Each row has a name. Each question is about the rows just above it. Places in a row count from 1.

[10 51 -13 -103 102 -16] -> E
[56 4 -32 -117 69 -35] -> N
[-35 -27 24 114 -87 -20] -> K
[-39 85 11 -63 110 8] -> Q
[90 -46 -45 -103 17 -47] -> M
[-35 -27 24 113 -87 27] -> S
[-91 86 40 39 55 40] -> B
[-94 62 45 86 7 47] -> T
[14 -69 1 85 -108 4] -> G
[94 -46 -45 -103 17 -47] -> X
[-77 23 41 114 -43 43] -> D
After [-35 -27 24 113 -87], its row goes on with	[27]
Go on from [-91 86 40 39 55] to the end of its row.	[40]

[-36 66 -4 -105 47]  J
[17 3 -74 88 -47]  A
[66 -36 26 -39 12]  Y
[51 -12 -45 -39 8]  Z
The next 2 entries after [66 -36]:	[26 -39]
Give the next 2 entries after [3 -74].	[88 -47]
Give the next 2 entries after [-36 66].	[-4 -105]

[20 -41 3 -54 -35 -8 77 29 11 -39 -3 -2 -15 -6 -68 -16 58 -59 -21 3 -13 6] = F
[24 85 -36 -6 19 -8 -3 -70 45 -34 -55 -3 -11 20 35 29 -84 56 -1 -20 -13 -24] = H
[20 -41 3 -54 -35 -8 77 29 11 -39 -3 -2 -15 -6 -68 -16 58 -59 44 13 -13 0] = C
[-91 48 -1 1 16 -17 -3 -69 45 34 19 -36 54 60 -15 -43 -71 -20 42 -8 -13 18] = P
[84 44 -22 9 -16 -30 31 17 74 -56 0 46 15 -26 -45 -14 -61 21 17 0 -13 -7] = R
[-5 -42 3 -54 -30 -2 -15 -118 14 65 -8 -7 -34 23 -18 -15 -19 17 -9 -9 -13 -52] = W
[84 44 -22 9 -16 -30 31 17 74 -56 0 46 15 -26 -45 81 -18 -44 5 -44 -13 -8] = U
[-43 5 -30 -72 -6 16 68 -51 -21 -59 15 -45 -15 26 6 47 20 -59 -9 -9 -14 4] = V
[-25 -21 27 -15 -15 -46 -36 -48 -11 -17 1 -11 53 41 13 81 -18 -44 5 -44 -13 -34] = L
key -> tag
[-31] -> J841
[-29] -> J781
[-9] -> J197
[-8] -> J80
[15] -> J809
[-30] -> J408
[17] -> J801
The tag of R, keyed by place 6:	J408
[20 -41 3 -54 -35 -8 77 29 11 -39 -3 -2 -15 -6 -68 -16 58 -59 44 13 -13 0] is in which row?	C
The rest of the row after [-3 -70 45]:	[-34 -55 -3 -11 20 35 29 -84 56 -1 -20 -13 -24]
Go on from [-9 -9 -13] to the end of its row.	[-52]
Whose row is [-5 -42 3 -54 -30 -2 -15 -118 14 65 -8 -7 -34 23 -18 -15 -19 17 -9 -9 -13 -52]?	W
Go on from [-59 44 13 -13] to the end of its row.	[0]

[62 5 42 13 -50 -62 -31 14 29 -4 34 -49] -> bami
[44 11 45 -5 -29 -53 -14 35 19 -10 -14 -12] -> Pevo
[0 -1 1 -1 0 0 1 54 2 2 -2 -1] -> megi
[55 11 48 0 -41 -62 -24 23 24 -6 5 -30] -> fusu
[0 1 46 8 -45 -63 -27 19 26 -5 18 -37] -> Nedo
[-6 76 -44 -56 39 -26 25 84 -54 -115 68 79] -> gemer
Table of tags by key:
[-1] -> J451
[8] -> J597
[-56] -> J817
[25] -> J432
[-26] -> J509
[0] -> J494
[13] -> J6
The tag of gemer, keyed by place 4:	J817
The rest of the row after [1 46]:	[8 -45 -63 -27 19 26 -5 18 -37]
What are the next 2 entries after [11 45 -5 -29 -53]?	[-14 35]
Go on from [39 -26 25 84 -54] to the end of its row.	[-115 68 79]
The next 2 entries after [-1 1]:	[-1 0]

[14 -86 62 10 -6 38 -63 74 -81 24 58 -90 45 -23 43 21] -> Beram
[27 -48 -71 -43 34 43 23 -18 -90 -81 -23 45 58 24 -39 44] -> Kabus
[19 -41 -79 -52 19 49 45 -16 -34 -12 18 48 19 -41 -64 1] -> Kilan
[17 -46 -60 12 57 -15 -16 -1 44 -15 -52 5 55 -6 -93 -54] -> Roban
[19 -41 -79 30 19 49 45 -16 -34 -12 18 48 19 -41 -64 1] -> desa
Give the next 2 entries after [-81 24 58 -90 45 -23].	[43 21]
Table of tags by key:
[31] -> J892
[23] -> J245
[-16] -> J363
[30] -> J908
[24] -> J323
[-41] -> J73
[-17] -> J17
[-23] -> J974
[-42] -> J811
The tag of desa, keyed by place 14:	J73
Whose row is [19 -41 -79 30 19 49 45 -16 -34 -12 18 48 19 -41 -64 1]?	desa
The rest of the row after [-23 43]:	[21]

[-63 74 -114 80 -115 -107 11 -71 11 -3] : vilef
[-63 74 115 80 -115 -107 11 -71 11 -2] : vavo
[-63 74 115 79 -6 32 -5 76 -6 -2] : pel
[76 -65 -8 46 -6 31 114 68 115 -120] : Fotal
[91 -82 12 27 14 51 99 85 99 -106] : fifef
Go on from [-6 31] to the end of its row.	[114 68 115 -120]
The next 2 entries after [12 27]:	[14 51]
The rest of the row after [74 115 79 -6]:	[32 -5 76 -6 -2]
key -> tag
[81] -> J645
[45] -> J970
[79] -> J896
[46] -> J454
[11] -> J646
[80] -> J542
The tag of vilef, keyed by place 4:	J542
After [-63 74 115 80], its row goes on with	[-115 -107 11 -71 11 -2]

[22 85 -48 87 50 21 -91 92 92 -94 39 -93 27 23 -92 6 93 92 9 14 19 -93 -91 -81 0 3 22 -88 -93 22 30 12 82 16 93 4 -91 -18 -89] = nom
[-80 87 41 85 -35 -82 -23 53 66 -43 -59 -30 -68 -81 -46 -74 58 68 -70 -85 -84 -46 -41 -3 -72 -89 -81 -39 -44 -83 -73 -72 71 -78 59 -75 -44 -83 -33] = pofe
[86 -88 -67 -82 61 86 -74 -24 -32 -64 67 -75 70 89 -60 77 -13 -37 69 88 88 -65 -65 -83 72 90 87 -56 -59 88 85 70 -58 81 -31 78 -63 86 -68] = nepit
[-45 85 3 87 -11 -48 -73 90 93 -88 -42 -80 -55 -46 -89 -71 91 91 -68 -51 -53 -89 -87 -56 -49 -62 -46 -85 -87 -51 -28 -70 83 -48 91 -74 -88 -78 -77] = nibo
[-90 72 93 77 -86 -94 95 80 81 89 -88 91 -92 -92 90 -92 82 82 -89 -89 -93 90 82 81 -78 -88 -94 93 86 -93 -91 -91 68 -91 77 -91 86 -86 91] = bubu
[-89 81 86 80 -78 -90 84 95 94 58 -81 80 -84 -91 56 -92 95 92 -88 -89 -93 57 49 81 -71 -89 -91 55 56 -90 -90 -90 83 -85 95 -93 -90 -18 81] = Fop
[81 -82 -24 -84 43 82 43 -90 -93 75 67 59 78 80 74 89 -94 -92 83 83 83 77 76 45 74 85 83 67 77 84 75 87 -77 81 -90 90 74 87 55] = Gat
The rest of the row after [-91 -18]:	[-89]
The next 2 entries after [-62 -46 -85 -87 -51 -28 -70 83 -48 91 -74 -88]:	[-78 -77]

[-21 -70 -50 -49 48 -27 -14 -94 -66 41 50 -64 -51 -41 -70 -79 -29 11 24 -67 41 -80 29]  zezi
[-24 35 8 8 -94 -8 -2 45 33 -75 -89 31 4 3 30 40 -13 -59 -58 35 -66 60 -78]  gazed
[-58 10 -63 -24 -1 13 44 -82 -7 41 47 -67 -54 -90 6 21 -12 -58 46 -88 -55 37 7]  giv
[-24 -72 -52 -51 43 -28 -13 -96 -69 40 47 -67 -54 -43 -74 -83 -31 8 20 -66 43 -79 24]  roni
[-44 -2 -33 -17 -56 12 90 -51 6 12 -26 -4 -48 -12 -26 -19 -28 -53 -16 27 61 84 -67]  mika
key -> tag
[-68] -> J546
[44] -> J187
[31] -> J436
[43] -> J720
[-67] -> J21
Join giv by its entry at place 12:	J21
Where do [-44 -2 -33 -17 -56 12 90 -51 6 12 -26 -4 -48 -12 -26 -19 -28 -53 -16 27 61 84 -67] appear?	mika
After [40 47 -67 -54], its row goes on with	[-43 -74 -83 -31 8 20 -66 43 -79 24]
Give the next 2 entries after [-58 10 -63 -24].	[-1 13]
After [4 3 30 40 -13], its row goes on with	[-59 -58 35 -66 60 -78]

